Each row below holds a small network's activations on one input, seen along a few directions.
In each table, some parts of the input vary, and every possible input appears once, in random order.
Descriptions start from the smaller parts, as in this example, which fits no table here: values(3) and (point or line(11) or (ring(5) and line(6))).
Shared parts are said once, and a part with two or three values counts as separate values.

Other details of the inputs vary at random and push rows far along two fixed directions, the same in every table; ignore that.

Rows:
r1: [  1   9  10  -2  -1  -3  22 -35  27  -4  12  -5  -5  -2   0   9 -15]
r2: [ -2   2  -2   4   0   2  -6  22 -23   6  -5   2  -6  -1  -2  -4   2]
r3: [  8   0  -9  -6  -3   4  -7  22 -12  11   1   0   1  -3  -4  -7   7]
r4: [ 10  -3  -7  -4  -4   4   0  20 -10  10   1  -3   5  -5  -1  -5   7]
r5: [  7   0  -8   0   4   8   1  14 -22   8  -3  -5   6  -2   1  -3   8]
r6: [ -5   4  -2  -8   0   4 -10   9  -7   3   3  -2   3   4  10  -7  15]
r7: [  0  13  15  -7  -1  -6  16 -34  25  -9  10  -3  -3  -3   1  11 -15]
r8: [  1   1   3 -13  -4   5  -2  15 -13   4  -1 -10  -1  -2  11  -9  13]
r9: [  6  -1  -1 -10   5  12  -3   8 -11   5   0  -6   9   6   2  -6  15]
r10: [  7   6  17  -7  -6  -1  23 -38  25  -6   6 -10  -7  -5  -1   8 -15]
r11: [ 2  1 -2 -5  6  5  2 12 -9  7  1 -7  9  0 13 -3 15]
r12: [  4  -1   4 -11  -3   6   4  15 -12   4  -2 -13   3  -4  13  -8  13]
r13: [ -9   4  -7  10   5  -1 -11  14 -13   3  -1  11  -5   3  -3   0   1]
r14: [  2   1  -2 -10  -1  12  -9   9 -11   7   0  -5   2   6   2 -11  16]
r15: [ -1  12  10  -1  -6  -3  22 -31  28  -4  14  -6  -8  -4   2   6 -18]
r16: [  7   4 -11  -1   8   4  -3  11  -1   9   8   8   9   3  -5   1   6]
r17: [-43 -91  15  41 -25 -63 -12 -19  47 -59 -43  16  17  -9  -2  -4 -29]
r18: [  6   3  -8   0   5   9  -5  11 -21   5  -1  -1   7   2  -2  -2   8]
r19: [ -2   5  -8   9  13   3  -5  17 -16   5   0   7   3   5  -2   4   3]
r20: [  4   4   0   3   5   9 -11  15 -20   4  -9   6  -4   3  -2   4   5]
r21: [  1   3   3 -14  -3   8  -9  12 -13   3  -1  -7   2   1   7  -8  18]
r22: [  1   4 -14   6   9   5   1  12 -15   9   3   0   6   0   3  -2   6]
r23: [  2   9  10   2 -12  -6  21 -30  15  -9   5  -5 -11 -11  -5   7 -26]
r24: [ 14  -1  -7  -6   3   7   1  16 -11  11   1  -1   7  -3  -3  -1  10]
r25: [  7   8   5   1  -3 -10  20 -30  31  -3  13   4  -5  -8  -9  14 -22]
r26: [  0   3  -8   0  -2   7 -12  12 -20   5  -2   2   0   1  -4  -7   9]
r27: [-31 -99   6  17 -19 -35 -38   6  23 -44 -54   8  33   6   7 -18  13]
r28: [ 13  12  11  -8  -7  -1   9 -31  25  -4   5   5 -10  -5 -13  16 -20]
r29: [ -2  10   0   5  27   1  -4   5   1   7  -4  -4 -15  21  -7   2  10]
r30: [ -4  13   8  -2  -7  -4  15 -31  27  -4  14  -3 -12  -2   0   4 -17]
r31: [  5  20  21   2  16  -3  13 -32  24  -3  -1  -9 -29  13 -14  13 -11]
r32: [  1   4 -12  -1   2   2 -11  13  -2   9   6   9   3   2  -6  -4   7]
r33: [  0  15  15  -6  -7  -5  23 -28  24  -7  13  -8  -9  -8   8   7 -17]
r34: [ -2  -1  -1  -7   3   5 -10   7  -3   1  -3  -1   5   6  11   0  12]
r35: [  2  10  15  -7 -12  -2  17 -34  24  -5   8  -9 -14  -5  -2   3 -18]
r36: [ -2   6 -14   7   3   5   2  16 -15   8   5  -1   3  -1   4  -5   2]
r37: [  3   6  17  -5 -12  -3  23 -34  26  -7   7 -11 -10  -7   1   4 -18]
r38: [  4   0 -12   3   0   1   1  18  -2  10   7   2   6  -2   0  -3   4]
r39: [ -6   5 -13   6   3   3 -10   6 -10   4   3   8  -1   2  -2  -5   4]
r40: [ 0  1 -5 -4  9  8 -2  4 -3  5  5  0 10  8  4 -4 11]
r41: [  8  -1   3 -11   3   7   3  13 -14   6  -4 -12   7  -3  11  -4  16]
r42: [ -2   3  -1   4   0   3 -12  17 -22   3  -6   6  -5   2  -5  -2   5]
r43: [ -5  16   2   7  -7  -9  15 -30  19  -6  13   4 -15  -8  -6   7 -26]
r44: [  5   3  -7  -1   2  13 -11  10 -18   5  -6   2   1   3  -1   0   7]
r45: [  6   1  -1   4   6   4   1  17 -23   7  -5  -2   1  -1   0   2   4]
r46: [  6   0   4 -12   2   7  -3  10 -12   3  -3  -9  10   2   7  -4  15]
r47: [ -1   5 -13   6  11   6  -4   9 -13   5   4   5   7   3  -1  -1   5]
r48: [  5   1 -11  -2   5   5 -10   9   2   7   3  10   4   4  -4   3   4]
r49: [ -4   3  -7   9   9   4 -11  13 -12   3  -5  11  -3   5   0   6   1]
r50: [  0  11   9   1 -12  -8  16 -31  15  -8   6  -2 -16 -10  -8   6 -26]
r51: [ -3   3 -12   5   7   7 -10   5  -8   3  -1   8   1   4   1   1   3]
r52: [-47 -99  -1  39 -17 -54 -35  18  18 -46 -49  20  25  -1   1 -17  -4]
r53: [ 14   2  -6  -7   4   9  -4  15 -10   9   2   2   9   1  -7  -1  10]
r54: [ -6   1  -6  -3   2   6 -10   6  -3   5   4   1   4   8   4  -9  13]
r55: [  1   1 -13   1   0   0  -6  19  -3  10   7   5   3  -1  -3  -5   4]
r56: [  5   4  -1   4   8   6  -5  17 -23   4  -5   3   2   3  -3   2   6]
r57: [  2  12  16   5  -9 -10  22 -25  13  -9   4  -2 -17 -10  -6  14 -29]
r58: [ 10  15   9  -7 -10  -5   8 -28  22  -2   9   3 -12  -7 -15   9 -19]
r59: [  6   2   4 -15   0  12  -9  11 -12   3  -5  -7   4   3   9  -2  16]
r60: [ -3  -3  -5  -4   5   8 -10   2   1   3  -1   2   5   9   6  -2  10]
r61: [-5  2 -3 -6 -1  3 -5 15 -8  5  4 -5  2  1 13 -8 12]
r62: [  0  15   9   9   2 -10  21 -27  16  -5   9   3 -13  -5  -6  19 -27]
Each input here is: values(2) and (point or (line(5) and ring(6))).
Question: Changing only the values(2) part turns r10 into r1. The same change can be made to r44. Which row results?
Answer: r51
Question: Change only the line(5) part in r17. List by row number the other rows that result.
Answer: r15, r33, r36, r38
Question: Change only the ring(6) part in r37. List by row number the other rows that result.
Answer: r9, r10, r14, r27, r35
Question: Change only the values(2) part in r36. List by row number the other rows that result.
Answer: r23
Question: Change only the values(2) part in r54. List by row number the other rows that result.
Answer: r14

Rows:
r63: [ 12  63  39 -32   0  18  29 -75  33  -5  25 -19 -34   5   3  24 -20]
r64: [  3  19  26 -22 -35   0  33 -44  21 -12  20 -14 -10 -25  14   4 -27]
r65: [  8  16  14 -24 -13   3  15 -58  47  -5  22  -1   7  -5   1  13 -11]
r66: [ 24   3  17   7   4 -10  29 -37  33  -5   3   7  -2  -5 -27  30 -31]
r67: [ 16 -21 -16 -29   7  18 -27  51 -20  23  -6  -8  33   7  12 -22  57]
r68: [-31 -82  34  11 -11 -45 -16 -34  52 -51 -53 -13  13   9   2 -14   8]
r69: [  6  -7 -27   7 -15   9 -28  64 -59  17 -10  15   4 -12 -10 -15   9]
r70: [ 10  93 -27   5  52  43   4  35 -57  47  36   3 -34  25  -3  15  15]
r71: [-40 -27   3  36   6 -44  -9 -30  55 -33 -12  18 -24  14 -12   6 -26]
r72: [ 52 107  -2 -46   8  65  52  16 -47  62  60 -40 -29 -11  17   1  15]
r73: [  0 -10 -32 -17  14  30 -27  56 -32  28   7  -3  40  17  21 -27  55]
r74: [-25 -29   3  37 -17 -40  14 -26  15 -33 -14  20   0 -23  -2  17 -53]
r75: [-42 -64 -14  39 -22 -55  -7   8  30 -32 -19  15   4 -14   2 -15 -25]
r76: [ 23  58  49 -35   1   9  35 -75  41  -3  19 -27 -40   1  -6  22 -19]
r77: [-11 -78  15  -6 -30 -33 -19 -36  63 -38 -30   6  33  -7   3  -7  -1]
r78: [ 12  61  25 -24 -23  15  56 -55  18   6  45 -21 -25 -22  14  13 -37]
r79: [ 12  -8 -39   3   5  16 -49  64 -41  24  -7  29  20   8 -21 -10  28]
r80: [-15   3 -18  19   6 -22   0 -15  48   2  21  25  -7   3 -13   6 -21]
r81: [ 14  43 -11  -3  18  29 -30  35 -50  26  -1  11 -26  18 -22   5  13]
r82: [ 15 -34 -21  10  10  11 -11 100 -81  23 -27  -8  25  -6  10 -18  35]
r83: [ 13  24 -22   7  -1  20  -4  45 -62  22   5   9 -12 -13  -7  -6  -3]
r84: [-16   4 -11  28  -4 -20  22  -5   1  -6  13  10 -10 -14   2   8 -37]
r85: [-15 -10  -7 -10  17  24 -30  44 -40  11 -15 -13  17  24  24 -25  52]
r86: [ -54 -123    9   56  -12  -65  -62    9   12  -72  -83   33   20   12
  -21  -15   -5]
r87: [ -6 -38  31 -11 -47 -25  18 -44  39 -34 -12 -13   3 -27  14  -3 -27]
r88: [ 29  31  -4 -36  -5  34   8  49 -52  34  16 -28   4 -11  23 -18  37]
r89: [ 30  58 -31 -33  31  55   9  36 -35  56  42 -16  13  13  15  -8  45]
r90: [-43 -64   6  51   4 -49 -26 -20  22 -51 -49  27   4   8  -9  12 -22]
r91: [  9  -7 -40  13  12  17 -42  65 -55  22  -5  27  22   9 -18 -12  29]
r92: [-19 -77  31  33   5 -43 -12  -7  18 -44 -59   4   8  11 -15   6 -10]
r93: [  1  -6 -48  21  28  16 -32  62 -49  23  -3  25  30  10  -1  -3  27]
r94: [  4  50  35 -18  11   5  36 -70  40  -5  19 -24 -31   8  -1  17 -18]
r95: [  3   9  43 -23 -14  -4  13 -70  46 -24  -7 -18 -22   0   1  13 -19]
r96: [-29 -75 -55  40  24  -9 -57  92 -35   6 -30  30  51  20  10 -28  43]
r97: [ 17  60  25 -21 -17  11  63 -54  24   8  44 -27 -27 -21  12  13 -34]
r98: [ 33  57  19 -33   1  15  49 -75  58  14  44 -18 -17  -5  -9  22 -22]
Question: What is each input in this table made of?
Answer: values(3) and (point or line(5) or ring(6))
Question: Changing only the values(3) part turns r83 into r86. The same change can be made to r82. Which row results?
Answer: r92
Question: Change only the values(3) part in r80. List by row number the other rows that result.
Answer: r71, r75
Question: A walk changes only the line(5) part. It starts at r79 and steps to r91. List the rest of the walk in order.
Answer: r93, r96, r80

Rows:
r99: [ 15  -1  36  -5  -9 -17  43 -90  72 -24   4  -9 -13  -7 -19  26 -43]
r100: [-40 -71  13  27  -3 -27 -19  -5   7 -40 -46  -4  11  13  14 -16   5]
r101: [ -6 -78  15   5 -18 -36 -17   8  29 -28 -43  -3  19  -5  -2 -12  11]
r102: [-22 -70  -1   9 -18 -15 -37 -10  18 -34 -39  17  35   3  -1 -13   9]
r103: [-20 -72   7   2 -32 -32 -42   2  20 -39 -40  16  21  -8  -1 -13   6]
r104: [ 11  18 -27  18  19  20  -6  32 -43  21   2  14  -1   4 -12   3   3]
r105: [  9  21 -23  10   9  12 -16  42 -35  24   6  14 -15   3 -18  -3   3]
r106: [ -3  23   6  -8   8  15  -7  32 -41  16  -4 -18 -22   7  15 -11  23]
r107: [ 18  -3  42  -8 -10 -21  45 -87  68 -29  -2 -13  -9 -13 -14  33 -46]
r108: [ -3  25 -36  19  38  11 -15  38 -21  28  15  22  -1  20 -10  10  10]
r109: [-34 -68  21  23  -3 -31 -14  -4   2 -45 -50  -8  15   6  19  -8   2]
r110: [-26 -71   3   3 -30 -27 -48   0  27 -36 -37  17  22   3  -6 -18   9]
r111: [ 15  20 -12  11  12  11  -5  43 -50  19   0  13  -4  -5 -11   9  -1]
r112: [ 42  80  25 -35   2  23  45 -54  36  26  43 -20 -40  -1 -21  23 -26]
r113: [  -3    3   29   -5  -30  -25   16 -104   79  -38    7   11  -18  -13
  -24   19  -53]
r114: [ -8  22  -6  -2  17  19  -8  24 -38  16   1 -16 -15  15   8 -17  26]
r115: [-19 -68  -4  41  -5 -38 -17   9  -1 -39 -43  22  23  -7 -11   4 -17]
r116: [-10  18 -34   0  19  12   2  33  -6  29  32   3  17   8  23 -10  24]
r117: [ 10  14 -19  -6   0  19  15  33 -37  19  18 -11  21 -13  24  -8  14]
r118: [-29 -71 -13  42 -10 -43 -27   9  11 -34 -37  26  13  -2 -23 -10 -15]
r119: [  1  13 -29  -6  -3  15   7  33 -26  26  26  -7  11  -7  12 -23  16]
r120: [  1  26 -24 -12  24  28 -30  18  -6  24  17  15  13  23   6   0  32]
r121: [-34   2  37  21   7 -40  23 -94  88 -44   4   1 -30  11   1  23 -46]
r122: [ 24  77  20 -22 -16  11  64 -47  16  17  53 -13 -24 -30   5  25 -45]
r123: [  5  13 -26  -3   0  24  12  30 -31  25  23  -8  17  -7  20 -15  17]
r124: [ 32  78  30 -35 -13  22  34 -69  20   4  38  -1 -31 -16 -12  38 -37]
r125: [ 23   7 -12 -16  15  19  -3  25 -18  27   4 -14   7  10  -6 -13  30]
r126: [-20 -66   0  15  17 -32 -23   3  45 -19 -27   9  33  20   1  -7  22]
r127: [ 13  19 -18   9   7   8 -10  45 -43  23   3  13 -15  -4 -14   4   1]
r128: [  6  13 -18 -12 -13  11   7  42 -29  25  20  -8   4 -16  19 -17  13]
r129: [ 29   7   4 -21  12  21   3  34 -28  22  -3 -14   9   1   3   1  27]
r130: [ -1  21  12  -7  12  18  -1  32 -49  11  -6 -17 -12   8  18  -2  22]
r131: [ -8  25   1  -8  10  19 -12  32 -33  17  -1 -17 -22  15  10 -17  26]
r132: [ 33  78  22 -32  -4  29  36 -75  20   4  37  -3 -23 -11  -9  38 -35]
r133: [  3  17 -23 -12  -9  17   2  42 -22  26  25  -7   3  -7  15 -23  15]
Question: What is each input in this table made of?
Answer: values(5) and (point or ring(6))
Question: Which other rows agree with r133 in the values(5) part? List them by row number.
Answer: r116, r117, r119, r122, r123, r128
Question: Change only the values(5) part in r108. List by row number the other rows that result.
Answer: r116, r120, r121, r126
